These are the activations of a small neural network, seen along a few directions. Each row is one input.
In each table, some parts of the input vary, and every possible input appears once, in random order.
A made-up example of a description, with smaller parts first: one of 3 separate values, together with either a single point or one of 9 places along a line or (one of 6 places along a line, together with one of 8 places around a ring).
Shared parts are said once, and a part with two or three values counts as separate values.
(in the rows, 128 means zero)

Other details of the inputs shift rows strongly along two fixed directions, in all tables alike. That doesn't count.

Table:
x1: [162 181  96 114 106 175 109 117 166 166 146  89]
x2: [182 172  96  97 126 173 103 125 150 134 148  75]
x3: [ 38  56 175 154 147  94 145 131  83 127 111 187]
x4: [ 79 102 160 175 127 101 148 140 107 137 127 181]
x5: [ 90 108 111  68 116  84 140  95 135 120 103 101]
x6: [161 174 102 108 105 193 107 121 167 172 145  83]
x7: [117 120 110  74 131 128 116 104 121 121 125  89]
x8: [188 170 137 224 131 125 130 177 105 120 163 176]
x9: [101  84 169 177 145  97 150 149  98  98 113 190]
x10: [166 162 144 210 140 168 115 175 118 150 164 170]
x11: [ 75 101 126  68 134 136 118 102 130 145 113 101]
x12: [133 110 161 190 144 101 142 155 105  99 124 185]
x13: [137 139 145 193 137 156 120 158 112 148 148 166]
x14: [ 57  67 131  51 126  89 149  89 130 114  84 106]
x15: [ 51  62 135  41 139  91 136  86 113 107  97  99]
x16: [198 176  94 102 121 167 102 114 168 129 138  83]
x17: [186 174  91 100 113 172 115 123 169 141 134  77]
x18: [208 186 126 229 121 136 137 184 135 129 157 170]
x19: [136 114 158 190 142 120 141 160 108 106 125 181]
x20: [199 181  97 101 124 170 103 119 163 132 144  79]
x21: [ 89 105 112  68 116  81 139  92 134 119 105 103]
x22: [ 93  95 129  60 135 105 129  95 130 110 101  97]
x23: [ 70  86 173 175 129 112 152 149 100 138 119 183]
x24: [ 93 105 114  65 124  94 129  91 122 117 113  99]
x25: [138 128 145 197 127  92 154 161 117 115 130 181]
x26: [180 170  91  96 123 166 100 117 141 135 151  76]
Description of these inputs: one of 2 separate values, together with either one of 4 places along a line or one of 9 places around a ring.
Change only the choice among 2 separate values in x22. List by row number the other rows that result. -> x20
List by row number the other rows that have the choice among 2 separate values in common with x18. -> x1, x2, x5, x7, x8, x11, x12, x13, x17, x19, x22, x23

Table:
x27: [135 140 109 110 108 133 132 118 140 136 128 105]
x28: [132 140 109 108 119 135 123 120 135 138 132 105]
x29: [102  92 151 140 141 100 143 135 104 104 114 155]
x30: [213 179 140 231 137 158 124 188 119 121 165 172]
x31: [102  93 156 143 144 101 143 140 102 105 118 157]
x32: [144 134 118 102 131 140 121 122 137 121 127 103]
x33: [126 133 119 110 124 155 116 116 142 146 128 111]
x34: [131 141 112 107 121 136 123 121 135 140 134 104]
x35: [125 134 119 110 124 155 116 117 142 147 129 111]
x36: [124 134 122 109 126 156 115 118 141 148 130 109]
x37: [ 98  97 144 140 136  89 139 125 106 109 117 158]
x38: [ 98  97 146 140 137  89 139 126 105 109 118 158]
x39: [124 134 121 109 125 156 115 117 141 147 129 110]
x40: [123 135 123 108 127 157 114 119 141 148 131 109]
x41: [131 141 111 107 120 136 123 120 135 139 133 104]
x42: [125 134 120 109 124 156 115 117 141 147 129 110]
x43: [102  92 152 141 141 100 143 136 104 104 115 156]
x44: [145 133 114 104 128 139 122 120 137 121 124 105]
x45: [ 96  97 151 142 140  88 139 130 103 110 120 160]
x46: [148 139 117 106 120 126 133 123 156 123 114 106]
x47: [123 135 123 108 126 157 114 118 141 148 130 109]
x48: [102  93 155 142 143 101 143 139 103 105 117 157]
x49: [132 140 110 108 119 136 123 120 135 138 132 105]
x50: [100  90 147 134 127  99 152 128 110 106 105 149]
x51: [138 145 112 107 113 122 135 122 155 135 121 108]
x52: [126 133 118 110 123 155 116 116 142 146 128 111]
x53: [130 141 114 106 122 137 122 122 134 140 135 103]
x54: [130 141 114 106 122 137 122 122 134 140 134 103]
x55: [142 140 112 106 126 129 117 113 138 126 130 108]
x56: [130 141 113 107 121 137 123 121 134 140 134 104]
x57: [129 142 115 106 123 137 122 123 134 141 135 103]
x58: [131 141 112 107 121 136 123 121 135 139 133 104]
x59: [ 97  97 150 142 139  88 139 129 104 110 120 160]
x60: [212 177 139 230 137 158 124 187 119 121 164 171]
x61: [218 183 143 237 139 162 123 194 119 122 170 174]
x62: [102 105 139 127 128  82 148 121 131 110 105 147]
x63: [ 99  97 144 140 136  89 139 125 106 109 117 158]
x64: [ 97  97 148 141 138  88 139 128 104 109 119 159]
x65: [131 140 110 107 120 136 123 120 135 139 133 105]
x66: [ 96  97 152 142 140  88 139 130 103 110 121 160]
x67: [ 98  97 145 140 137  89 139 126 105 109 118 158]
x68: [209 175 137 226 135 156 125 183 120 121 161 170]
x69: [129 132 118 112 114 151 126 115 147 144 125 110]
x70: [133 139 118 109 119 139 130 118 161 142 118 113]
x71: [143 140 108 110 114 129 127 110 141 123 124 108]
x72: [122 135 124 108 127 157 114 119 140 149 131 109]
x73: [124 134 121 109 125 156 115 118 141 148 130 110]
x74: [ 97  97 149 141 139  88 139 128 104 110 119 159]
What do these inputs look like to the network? -> one of 4 places along a line, together with either one of 2 separate values or one of 10 places along a line
Changing only the place on the line of 4 turns x61 into x72. The same change can be made to x60. Which row results? -> x39
Change only the place on the line of 10 in x28. List by row number the other rows that result. -> x34, x41, x49, x53, x54, x56, x57, x58, x65
Change only the choice among 2 separate values in x69. List by row number the other rows that result. -> x70
Change only the place on the line of 4 in x40. List by row number the other rows that result. -> x31, x45, x53
